Each row below holds a small network's activations on one input, seen along a few directions.
Each table varies a few parts of the input and shows all the possible inputs, shuffled.
Descriptions start from the smaller parts, as in this example, which fits no table here: one of 5 places around a ring, together with either a single point or one of 9 places along a line or (one of 2 separate values, together with one of 6 places along a line).
Shared parts are said once, and a part with two or three values counts as separate values.
In the rows, 128 means zero.

Other details of the inputs shift rows strongly along three fixed directions, in all tables alike. That doesn't count.

Rows:
r1: [105 133 123 130 155 155  79 148  88 115 103 143  90]
r2: [185 146 133 164 120 165 177 123 194 124 170 105 123]
r3: [152 139 157 134 123 173 160 136 159 113 132 109 107]
r4: [113 116 161 162 147 161  95 152 106 131 123 127  87]
r5: [147 154 147 174 152 220 115 145 140 112 139 117  73]
r6: [135 149 145 158 151 197 129 141 133 119 146 115  87]
r7: [140 117 119 163 111  76 109 112 129 175 154 150 155]
r8: [ 67  99 119  87 137 102  74 142  78 124  78 135 124]
r9: [143 127 131 145 124 119 156 108 148 129 157 123 149]
r10: [ 96 106 160 183 130 115  71 135  80 155 121 150 106]
r11: [135 137 121 130 118 105 150 116 134 135 142 130 145]
r12: [119 130 135 141 145 151 122 125 115 119 136 130 119]
r13: [123 104 143 183  93  94 125 101 150 168 149 127 151]
r14: [108 124 138 185 130 107  91 120  95 159 146 149 123]
r15: [107 115 115 135 127  69 110 123  98 149 134 145 146]
r16: [118 119 108  89 131  88 144 118 117 114 123 132 160]
r17: [148 120 125 192 105  88 127 107 144 163 163 142 145]
r18: [127 125 119 146 124 100  95 122 111 160 133 153 138]
r19: [117 145 107  68 149 150 101 150  98 108  89 138 115]
r20: [119 119 112  63 109 111 157 125 147 109  97 109 153]
r21: [153 131 124  65 102 105 193 127 163 103 113 110 154]
r22: [104 124 132  84 146 179 119 152 129  98  93 103 101]
r23: [121 120  94  76 127  73 111 132 106 137 107 148 156]
r24: [142 120 135 140  90 113 163 105 174 141 140 109 158]
r25: [115 142 122  82 154 165 135 135 111  88 107 124 117]
r26: [152 146 142 149 131 168 162 115 156 114 155 114 129]
r27: [144 135  90  61 117  88 163 127 144 103 109 126 156]
r28: [116 117 146 124 134 132 116 143 111 123 112 127 109]
r29: [155 150 109  79 131 152 152 136 150 112 119 121 132]
r30: [135 132 129 150 127 118 138 122 133 140 151 128 132]
Each input here is: one of 5 places along a line, together with either one of 2 separate values or one of 4 places along a line.
The inputs of r18 and r23 match in every part but the place on the line of 5. If r25 is changed in the same way as r18 into r23, which row does it become? -> r16
Which other rows agree with r19 in the place on the line of 5? List them by row number. -> r5, r10, r14, r24, r26
Which other rows agree with r20 in the place on the line of 5? List them by row number. -> r6, r12, r17, r21, r29
Change only the choice among 2 separate values in r13. List by row number the other rows that result. -> r3
